Each row below holds a small network's activations on one input, seen along a few directions.
In each table, some parts of the input vary, and every possible input appears once, in random order.
Descriptions start from the smaller parts, as in this example, which fits no table here: one of 3 separate values, together with either a single point or one of 9 places along a line or (one of 4 places along a line, together with one of 8 places around a ring).
Shared parts are said once, and a part with two or three values counts as separate values.

Other details of the inputs vary at random and push rows far along two fixed directions, the same in every table; ignore that.

Rows:
x1: [ 47 -20 -67 -78 -29 -98  66 -26   3  43 -88]
x2: [-50 -17 -12   5 -46  36  52 -72  32 -43  32]
x3: [ 32  61  -4 -45  27 -20 -44  19 -50  44 -24]
x4: [-21 -32  16  29 -55 -19  64  10  73 -51  14]
x5: [-32 -20  32   8  53   9  20  -6  32 -12  -7]
x6: [-21   8  64  33  10  48 -66  68   6  27  -1]
x7: [ 38  16 -30  -7  90 -21 -37  16 -72  62  -2]
x8: [ 15  -3  -4  15 -56 -33  47  -8  38 -46   5]
x9: [  5  -9   0  22 -38  15 -18  14  11 -50  24]
x10: [ 12 -20  -3 -19 -70   5  52 -45  19 -29  12]
x11: [ 32  12 -35 -17  46 -28 -40   9 -46  76   5]
x12: [-18  35  67  31  54  50 -35  18 -15 -15  26]
x13: [ -5 -29  18  92  18  27 -71  51  13   7  49]
x14: [-35   9  59  20  51  40   4  26  16 -14  19]
x15: [ 36  13 -47 -73   1 -46  78 -60 -41 -22 -15]
x16: [  8  23  46  21 -13  32 -45  27  -4  14   1]
x17: [ 15  39  -3 -41  20  14 -61  12 -54  22   3]
x18: [-47 -40  28   0 -15  -5  62 -40  83 -18  11]
x19: [ 16   7 -57 -27 -33   2 -12 -20 -44  15 -40]
x20: [ 57 -30 -66 -27 -33 -67  64 -42  -6  50 -15]
x21: [-39 -13  35  -7 -30   4  77 -25  70 -21  28]
x22: [ 41  33 -94 -27   5 -30 -76  37 -86  17 -61]
x23: [-45  20  20  36  57  81 -67   6 -48 -18  17]
x24: [-40 -46  35  58 -13   4 -12  30  69 -36   4]
Description of these inputs: one of 4 places along a line, together with either a single point or one of 5 places along a line.
Question: The inputs of x18 and x5 match in every part but the place on the line of 4. If x11 is changed in the same way as x18 into x5, which row does it become?
Answer: x7
Question: Which other rows agree with x24 in the place on the line of 4? List them by row number.
Answer: x4, x8, x9, x13, x22

Rows:
x25: [ 27  22 -28 -33  61 -36  -7  -1 -42  51 -37]
x26: [-86   7  87  64  21 105 -56  20  29 -61  50]
x27: [ 12  17 -28 -19  62 -29  -4   1 -30  47 -10]
x28: [ 50  12 -56 -20 -24 -30 -44   8 -54  50 -34]
x29: [ -5 -15 -18 -24 -64   5  97 -89  14 -24  17]
x30: [ 29   2 -71  -5  10 -44 -36  28 -42  26 -29]
x31: [-52   4  72  61 -42  85 -79  37  33 -24  41]
x32: [ 34  11 -32 -15 -36 -11 -36  11 -41  35 -30]
x33: [-63 -27 104  72  46  95 -42   4  46   6  70]
x34: [ 25  -3 -37   0  26 -52 -20  33  -8  50 -24]
x35: [-19 -37 -18  13 -79 -15  96 -37  66 -64   0]
x36: [-12 -11 -17 -25 -52   8  95 -75  28 -60  16]
x37: [ -4 -44 -33   6 -70 -32  92 -45  47 -49 -10]
x38: [ 32  17 -39 -23 -23 -14 -37  26 -32   3 -36]
x39: [-79  -2 121  44  31  95 -44  18  55 -13  56]
x40: [ 36   9 -27 -22  20 -51 -19  37 -21  49 -61]
x41: [-26 -35   1   2 -53  26  96 -88  43 -70  37]
x42: [ 20  41 -18 -49  49 -28   0  14 -38  41 -49]
x43: [ 25 -32 -22  13 -57 -54  96 -36  50 -27  40]
x44: [ 40  -4 -50 -17  27 -57 -30  32 -37  31 -51]
x45: [ 16   7 -27 -23  57 -21 -10  -2 -46  18 -25]
x46: [-69  -4  77  98  55 118 -96  31   0 -28  60]
x47: [ 39   4 -64 -12   8 -44 -37  25 -47  24 -50]
x48: [-14 -29 -15 -12 -92 -18  76 -49  65 -73   7]
x49: [-32 -45  39  -5 -26   8 115 -76  72 -20  33]
x50: [ 35  24 -28 -31  15 -52 -17  48 -18  46 -65]
x51: [ -9   3  28 -25 -43 -14 109 -59  50 -62  35]
x52: [ 33  28 -43 -35  10  -2 -28 -23 -70  43 -15]
x53: [-13 -19  13 -39 -25 -16 115 -63  53  -6   7]
x54: [ 29 -34  -9  12 -61 -49  96 -41  51 -34  25]
x55: [-43  -8  99  67  23  77 -92  78  39  23  28]
x56: [-62  30  95  41  67  78 -86  52  12   0  21]
x57: [-61 -15  80  63  51  85 -41  19  16 -32  41]
x58: [-52 -27  57 106 -27  93 -77  24  35  -9  81]
x59: [ 50  37 -33 -32  46 -39  -7   4 -62  36   8]
x60: [ 42  38  -2 -31 -10 -45 -25  46 -19   8 -25]
x61: [-31 -45  36  -6 -71 -19  95 -37 108 -33  16]
x62: [ -40    9   39   63   54   97 -109   26  -28   -8   63]
x63: [ 50  33  -8 -18  -8 -37 -16  47 -26  17 -24]
x64: [-27 -70 -14  38 -46 -28  97 -42  83 -51  36]
x65: [ -32  -17   90   66   33   69 -101   71   24   34   22]
x66: [-18   9  73  60  40  64 -41  15  -1 -14  65]
x67: [ 25 -18  -3  -5  12 -29 -22  22   4  54 -19]
x68: [ -6  -1  72  69   1  47 -58  54  16 -13  40]
x69: [ 48  55 -11 -50  29 -27  -1  16 -59  22 -20]
x70: [ 42   4 -39 -15  27 -60 -24  32 -22  55 -53]
x71: [ -8 -56 -40  22 -75 -18  78 -60  58 -53  39]
x72: [ 38  -3 -50  -8 -10 -22 -44  10 -37  12 -25]
x73: [ -1 -48 -23   6 -86 -13  82 -58  52 -59  10]
x74: [ 20  13 -50 -33  65 -37 -11   3 -56  31 -19]
x75: [ 20  27 -16 -39  54 -27  -3   5 -42  45 -44]
x76: [ 30 -12 -26 -15  19 -45 -24  27  -7  68 -13]
x77: [ -2  30 -19 -21  23  11  -9   5 -40  -6 -24]
x78: [ 24  29 -47 -41  -6 -44 -39  40 -36   6 -63]
x79: [ 20  22 -65 -28  45 -25 -18  -3 -66  24 -17]
x80: [ -3  21  -4 -26  42  -1  -3  11 -30   0 -25]
x81: [ -57  -25   90  102   34   88 -102   75   28  -22   33]
x82: [ 19  27 -41 -35  35 -11 -16  -1 -67  14 -40]
x83: [-17 -26   5 -11 -57 -45  94 -28  87 -35 -14]
x84: [ 18  43 -22 -41  -6  15 -19 -10 -57  26 -18]
x85: [-23  15  87  55  35  73 -42  23  -2 -19  57]
x86: [  6   2  -4 -23  52 -10  -5  -6 -17  57  11]
x87: [ 12  42 -25 -57  12   0 -31  -5 -50  -8 -26]
x88: [-17 -28 -26   1 -57   8  95 -95  31 -25  55]
x89: [ 33  15 -39 -33  15 -49 -23  48 -33  22 -63]
x90: [ 16  11 -29 -15  22  13 -27 -22 -47   1  -1]
x91: [  0  32 -10 -52  44 -21 -13  12 -36   0 -39]
x92: [ 25  21 -33 -46  13 -56 -32  46 -27  13 -64]
x93: [-40 -10  18 -15 -77  28  91 -84  52 -60  38]
x94: [   3  -21  -24   -9 -107  -15   87  -51   45  -29    3]
Question: What do these inputs look like to the network?
Answer: one of 2 separate values, together with one of 5 places along a line, together with either a single point or one of 6 places along a line
Question: The inputs of x48 and x87 match in every part but the choice among 2 separate values. If x94 is changed in the same way as x48 into x87, which row does it become?
Answer: x84
Question: The inputs of x45 and x44 match in every part but the choice among 2 separate values. If x25 is changed in the same way as x45 into x44, which row does it become?
Answer: x70
Question: Change only the choice among 2 separate values in x83. List by row number the other rows that result.
Answer: x56
Question: Which other rows agree with x68 in the choice among 2 separate values and the place on the line of 5? List them by row number.
Answer: x32, x37, x40, x65, x73, x81
Question: Change only the place on the line of 6 in x53. List by row number the other rows that result.
Answer: x36, x42, x77, x80, x84
